A small network was trained on made-up records. Each row is its average activation on records with the value named, seen along a few directions.
Values that are neighbours, or in one group, have similar rows; names and order tell nothing.
Random noise pushes rows far along 9 fixed directions. That doesn't count. These rows show it; they differ only by the noise:
[-366 -108   -7   79  151  153    9   58  221  -54  365   55 -230  -45
   50  165  179   78  130  336  148 -192]
[ 209 -179  229 -258 -180  316 -150   28  -91 -127 -136  297  312 -249
 -118   48   38  -19 -283 -411  126   42]
[  29  -51  -41  150  -11 -260 -121 -144  -39  162   54  -13  164   94
  153 -191  133  -93  -70   85  179 -116]
[ 136  176 -113   88  146  599   54  -50 -297 -151  -18  168   90  -37
 -121   -3   67 -110  -91  147 -209  252]
[  96 -106   80 -162  204  132  -85  141 -286 -235   76 -237  281  -17
 -301 -203  -87 -270 -145  -35 -118 -158]
[-297  -96   42 -109 -166 -192  140  -47  125  133  176  173  -35 -136
  131   39  409  346 -335  -46  199 -311]
[ 262 -172 -323   12 -146  350  -60  -83   92   66 -317  -94  413   14
  225 -107 -265 -355 -159  -43   86  208]
[ 102  -38  125   97  312 -454 -205   97 -331 -121  257  -36   91  219
 -257 -230 -153 -263  304  271 -145 -119]
[  30 -226 -259  -78 -175  124   29  -94  174  119 -140 -213  450  -49
  286 -154   28 -161 -369   49  319  -23]
[-215  231 -241  378   53 -186  120 -303   34  318  -20 -362  -93  170
  367 -223  421  133 -262  111  203 -162]
[  74  -23   61    9  178  300 -121   78 -113 -176  -49 -168   30   -2
 -165  -33 -132 -200   19 -151  -89  -19]


PETEL, 11 values:
nar: [ -89  296   74  -79  -46  -98  124 -117   29   30  -67 -222  -29   40
   14  -43  211  205  -93   44  228  202]
tise: [ -70  256 -167  -73 -160 -302  276 -216  -47  155 -187 -197  125   62
  182 -117  303  374 -295  -40   76  235]
fiki: [ -18 -117 -281   86 -214 -319  -26  -66   77  279   87   78   -8  118
  202 -116 -179 -168   60  -22 -298 -226]
vevuv: [ 273  235  -68   64 -220 -712   29 -208 -282  353  -22  186  143  132
   47 -273   99   15  -76  237 -115   82]
gonet: [ 223  144  -46   42  111  298   78   16 -287 -180 -167 -123   19   15
 -151   51 -141  -18   41 -106 -214  333]
fef: [  99  255   23 -216 -298 -389  214 -236 -301  196 -166  -69  350  -25
   37 -262  427  321 -526 -183   79  103]
nokol: [ 136   73  -72 -111  -83  -34  259    9 -162   -7  -75  271  220  -64
   80   15   63  231 -177  247  -21  206]
demil: [-106 -158  -44   -2   -7 -620  -12  168  372   53  221  197 -169   80
   74   71 -330  -60  547  525   42   74]
kozi: [  99  268  -69  157 -268   25  255 -187   78  232 -242  408 -234  -49
  196  203  252  324 -140  -73    2  271]
luz: [   1 -131 -100 -138    5  -20  121  163  136 -108 -295 -387   85   45
   32    8 -357  -14    6 -205  -11   17]
baso: [ -82  -92  213  137   50   54 -182   35  270   61  -17 -179 -232  -32
   89  101    4  -34  135 -166  228 -271]
The values of PETEL form a ring.
- A walk along PETEL starts at gonet and steps to its neighbour luz. Put fiki, nokol, kozi, baso in the order it reaches them. => nokol, baso, kozi, fiki
- Name the neighbours of fef, in listed order. => nar, tise

VURA, 11 values:
tef: [ 368  134   19  377  121 -224 -253 -186 -463   97  -11  304   53  245
    0 -185  -83 -192  245  -21 -257   96]
dovi: [-136 -211  477   -1   -9 -135 -489 -237  149   74  383 -320  226 -129
   58 -151  538  -77 -111 -108  892 -316]
kub: [-313 -366 -496 -429 -326 -117  414  207  390  164  174   -7  -25   14
   87  140 -268   21  -38  229 -240 -252]
gat: [  94 -239  -18 -104   47 -405  -11  197 -212 -154   54  230  243  121
 -137  -99 -391 -134  144  203 -160  -71]
gazug: [-143  -87  185   31   11  116  -99  115  164 -112    2  190 -514  -88
 -106  355 -115  193  270 -573 -290 -131]
tiluf: [-101 -229  162 -308  -84  206   46  261  262 -150  121  206 -124 -234
 -203  296  -60   20  -11    4   24 -173]
nofaz: [  50 -205  220 -383    6  -67  143  261 -124 -325   61  159  466 -181
 -188  -22  -20   67 -245  206  245   74]
nevu: [  39   13 -235 -146 -144   53  205   49  231   13  -11  216  101    8
  150  157 -140   30  184  440  -56  376]
tufom: [ 397 -168   87  -39 -174 -168 -368  -96  -49  206  -43  208  347  -25
  -23 -212 -123 -395  103   29  103   13]
sobi: [ 119 -100   60  -46   99  396  -87  268   89 -231 -229  167 -212 -115
 -243  157 -471 -225  202 -279 -362   28]
tuv: [-110 -139  -93   24  202  513 -268  -19  205 -158   14 -707  239  -34
  122  -92 -104 -327  -60   39  347   17]
The values of VURA form a ring.
- A walk along VURA starts at dovi and steps to its neighbour kub. Put tef, tiluf, nevu, tufom in the order it reaches them. => nevu, tufom, tiluf, tef
- Name the neighbours of nofaz, in listed order. => gat, sobi
